A small network was shown many inputs. Here are its activations along a few directions, one row for each input.
In each table, some parts of the input vary, and every possible input appears once, in random order.
Descriptions start from the smaller parts, as in this example, which fits no table here: one of 5 places around a ring, together with either a single point or (one of 2 separate values, together with one of 4 places along a line) or one of 11 places around a ring.
Shared parts are said once, and a part with two or three values counts as separate values.

Other details of the inputs shift rows strongly along three fixed directions, in all tables alike. That doesn't count.

Table:
row 1: [-10 -18  20  10  -7 -27   4 -26   7   6 -15 -10 -35 -16]
row 2: [ 55  27 -15 -63  22  49 -18  97 -29  -4  71  25  31  43]
row 3: [  9 -13  15 -67  48 -17  23   0  17  29 -22  -2 -54 -22]
row 4: [-32  12 -38 -25   8  32  16  22  22 -11 -36  -5  48  -8]
row 5: [ -3 -40  23  28  -6 -42  -5 -48  17  28  -4  -8 -49   8]
row 6: [-25  43 -35 -39  16  30  25  28   8 -33 -48 -19  57 -10]
row 7: [ 49  -6  21   2 -11  11 -47  35 -27  -8  66  16  -2  56]
row 8: [ 25 -28  30 -43  83 -20  33 -30  -6  17 -16  -8 -58   1]
row 9: [-18 -25  -3  31 -26 -30  -9 -31  16  25   1   9 -16  -1]
row 10: [-24  26  -7 -17 -12  -4   2  11  29 -12 -28 -21  15 -16]
row 11: [ 29 -19  55 -20  29 -52  -2 -47   6  18  -9 -21 -82  -2]
row 12: [-33  29 -23 -26   1  39  31  32  16  -6 -30  -6  29 -42]
row 13: [  1 -19  -2  18  11 -15  20 -41   0  18  -5  12 -20 -20]
row 14: [-17  53 -24 -37  13  35  34  37  15 -30 -44 -14  49 -42]
row 15: [ 57  28  -3 -55  23  47 -16  95 -39  -6  84  31  27  27]
row 16: [-39 -15 -16  96 -73 -11 -10 -50 -11  13  15  19  18 -25]
row 17: [-33  11 -44 -32   9  25  16  20  22  -3 -34   8  49 -11]
row 18: [ 23   0 -17  75 -91  16 -75  43 -34   7  98  39  44  52]
row 19: [  0  -7  18 -49  32 -17  13   5  31   5 -27 -14 -40  -3]
row 20: [-51  -6 -25  86 -85   0 -11 -20  -2   4   3  -1  39 -26]
row 21: [-21  29 -24 -20   8  32  35  27  10 -25 -36  -4  35 -37]
row 22: [ 62   1  47  38 -46  11 -54  37 -48   1 106  26 -24  40]
row 23: [-20  24 -32 -19  10  38  37  25  12 -11 -29  -4  37 -39]
row 24: [ 23 -35  39  -3  54 -35  16 -50 -18   6  -7  -1 -59  10]
row 25: [ 37 -16  66 -25  49 -43   9 -51   2  18 -13 -14 -89  -2]
row 26: [ 80  16  39 -58  25   1 -49  58 -15  -2  60   0 -38  57]
row 27: [-17  24  -8  -1  15   8  18  -2  -8 -22 -28 -11  31 -18]
row 28: [  4 -37  15  34  13 -32   3 -60 -12   1 -12  -4 -29  23]
row 29: [-22   2 -30  -6  13  19  23   0   4  -8 -24  -7  32   0]
row 30: [-12   4  -1   2   4 -11  -4 -28  10 -12 -30 -14  12   6]
row 31: [-38 -20 -16  93 -65 -22 -31 -44   3  -8  -6   1  19   9]
row 32: [-39 -24 -24  93 -63 -15 -27 -42   5   7  -2   2  23   9]
Description of these inputs: one of 4 places along a line, together with one of 8 places around a ring.
Changing only the place on the line of 4 turns row 14 into row 21. The same change can be made to row 26. Which row results?
> row 31
Start at row 17 and move only the place on the ring of 8, one step at a time. The first step leads to row 2. Which rows follow, in order?
> row 15, row 13, row 16, row 3, row 9, row 18
Which other rows does row 1 become when the place on the line of 4 takes its other values? List them by row number.
> row 3, row 11, row 20

Table:
row 33: [-18   6  -8  48 -80  -4 -53  23   3   5  35   4  20  14]
row 34: [ 27 -14  33 -51  23 -24 -26  12  32  30  -1  -9 -70  30]
row 35: [-50 -27 -50  52  -7  -6  10 -63   7  -3 -45   7  42   8]
row 36: [ 20  36  17 -87  13  25   8  82  17   2  12 -11 -16 -26]
row 37: [ 70 -28  77  23   5 -36 -25 -42 -31  24  61  11 -88  14]
row 38: [ 21  -2  -1  34 -41  15 -48  36 -30 -14  67  17  42  48]
row 39: [  8  12 -23  70 -74  36 -39  43 -31 -24  63  21  66  32]
row 40: [  22   31   -6 -101   39   28   -7   72   26   -4  -11   -8    3   27]
row 41: [-21  23 -22  64 -86   9 -49  22  -5 -15  45  10  65  22]
row 42: [ -35  -32   -6   92   -2  -29   38 -106  -23   14  -25    9   -2  -28]
row 43: [ 46   1  46 -41   5 -18 -25  33   1  17  35   0 -64  10]
row 44: [-30 -14  -1 -15  48 -21  45 -56  15  -6 -78 -20 -26 -29]
row 45: [ 21 -57  20   0  60 -45  11 -76  -9  23  -7   9 -52  38]
row 46: [ 23  10  12  60 -65   2 -38   9 -31  -4  70   5  15   4]
row 47: [-46 -16  -9  32  13 -19  44 -65  10  -5 -62 -19   1 -42]
row 48: [ -49   29  -35  -64   39   12   51   10   56  -14 -100  -29   24  -51]
row 49: [ 35   4  -4 -39  58  24  26  24 -29   0  16   5   3   1]
row 50: [ 70 -31  71  15  33 -28 -10 -38 -44  19  57  12 -82  24]
row 51: [  5  60  -3 -17 -63  48 -18  98 -11  -9  54  12  35 -26]
row 52: [-60 -16 -11  76 -46 -42   5 -84   8   0 -48 -16   4 -34]
row 53: [-50  55 -84 -56  25  81  50  75  17 -42 -48   4 113 -29]
row 54: [ -2 -15 -11 -27  24   3  -1   1  10   0 -23  -6   3  24]
row 55: [-60  -7 -15  31 -30 -18  16 -34  57   1 -68 -16   4 -48]
row 56: [ 53  -6  14 -99 110   8  34  26 -16   5  -2   6 -37  16]
Changing only one part turns row 55 into row 48. The same change can be made to row 51. Which row results?
> row 37
Describe the family of inputs behind these rows.
> one of 4 places along a line, together with one of 6 places along a line
Which other rows does row 56 become when the place on the line of 4 takes its other values? List them by row number.
> row 43, row 44, row 52
Start at row 54 and move only the place on the line of 6, one step at a time. The first step leads to row 38. Which rows follow, in order?
> row 39, row 44, row 47, row 50
Start at row 42 and move only the place on the line of 6, one step at a time. The first step leads to row 49. Which rows follow, in order?
> row 56, row 53, row 45, row 35
